Here are a small network's activations along a few directions, averaged over the inputs that share one value of a field.
Values that are neighbours, or in one group, have similar rows; names and order tell nothing.

Other fields vary at random and push rows far along one fixed direction, the same in every table; ignore that.

Field Nur:
g1: 15  6  -8  52  -63  -106  45  -25  26  68  34
g15: -33  10  -8  31  -16  -2  -12  -22  4  8  3
g4: 23  -2  14  -23  0  -9  9  -29  -10  -1  9
g8: 3  -14  -12  5  1  10  -33  34  8  -19  -12
g3: 19  8  3  -9  -11  -21  27  -37  11  29  1
g11: -22  7  22  1  5  -24  1  -34  -1  -6  13
g16: 16  13  -5  1  -38  -48  31  -37  14  47  13
g14: 40  2  -7  -30  10  36  14  45  -15  -27  -34
g13: -36  8  8  1  12  31  -10  8  -7  -12  9
g12: -6  7  20  -40  58  54  -13  13  -35  -30  -14
g2: 0  -22  -31  11  -3  -18  21  20  13  26  -4
g6: 18  -3  -20  -10  19  24  -26  54  -2  -30  -20
g9: 15  -2  30  -32  30  20  -7  1  -22  -24  -1
g10: -8  3  -10  56  -38  -39  -11  -19  29  26  10
g5: -29  -3  26  -6  5  15  -10  -4  -4  -22  4
g7: -16  -19  -21  -7  29  78  -28  34  -7  -34  -12
The values of Nur form a ring.
- A walk along Nur starts at g6 and steps to its neighbour g2. Put g4, g3, g16, g10 in the order it reaches them. => g16, g3, g4, g10
- Name the neighbours of g5, in listed order. => g11, g13
- What is the length, in steps, of the shortest route from g14 to g12? => 5

Field Dav:
t3: 17  5  -8  0  -13  -23  18  -9  6  20  5
t8: -8  10  16  14  -11  -25  2  -39  10  14  18
t11: 6  -9  -9  3  -2  -13  -2  23  8  -6  -4
t12: -1  -6  -18  3  14  27  -17  34  -6  -18  -16
t9: -10  1  -14  36  -26  -32  13  -12  24  29  15
t7: -8  4  -13  28  -27  -34  23  -29  18  43  17
t14: -18  -2  7  -10  13  16  -7  -7  -11  -6  6
t2: 0  3  21  -28  26  29  -8  13  -19  -29  -6
t1: -16  5  1  1  -6  5  1  -16  2  7  8
t4: -4  -2  17  -38  41  46  -22  21  -27  -40  -16
t15: 22  4  -8  36  -41  -64  29  -30  28  57  15
t5: 8  -6  -7  22  -19  -20  -3  8  13  4  2
t16: 19  1  -3  -24  10  17  7  4  -13  -7  -13
t10: -1  1  -11  31  -28  -28  -4  3  16  13  3
t13: 7  -12  16  -76  67  98  -26  59  -49  -80  -43
t6: -12  3  12  3  3  0  -3  -24  -2  0  9
The values of Dav form a ring.
- What is the length, in steps, of the shortest route from t2 to t15? => 4
- Name the neighbours of t12, in listed order. => t9, t10
- Name the neighbours of t14, in listed order. => t1, t6

Field Selan:
e1: 30  15  40  -77  65  114  -61  33  -45  -91  -49
e15: 46  -33  -16  -52  36  58  -16  111  -26  -55  -60
e9: -22  15  21  18  14  -62  61  -60  3  73  40
e8: -65  0  -4  73  -54  -63  24  -48  43  40  39
e7: 44  -35  -45  -24  17  26  -20  58  6  -15  -42
e4: -7  -1  7  -75  58  54  21  6  -41  -17  -13
e10: -4  15  19  1  -53  -63  54  -91  15  62  37
e2: 33  8  -8  11  -30  -53  34  67  4  -3  -8
e11: -24  -8  26  -4  38  -2  -39  10  -12  -48  7
e5: 9  11  39  25  0  -31  -26  -33  -14  -12  25
e12: 31  -8  -53  31  -23  -4  -7  -2  25  35  -3
e14: -44  -30  18  -38  51  73  -50  63  -20  -68  -12
e13: 18  14  27  -46  3  33  -3  -38  -14  -30  -19
e3: 2  9  -43  57  -37  5  6  -10  30  38  15
e6: -46  29  -31  100  -83  -88  22  -67  45  91  43
The values of Selan form a line.
- What is the length, in steps, of the shortest route from e2 to e6? => 5
- Name the neighbours of e13, in listed order. => e1, e10
- Name the neighbours of e9, in listed order. => e4
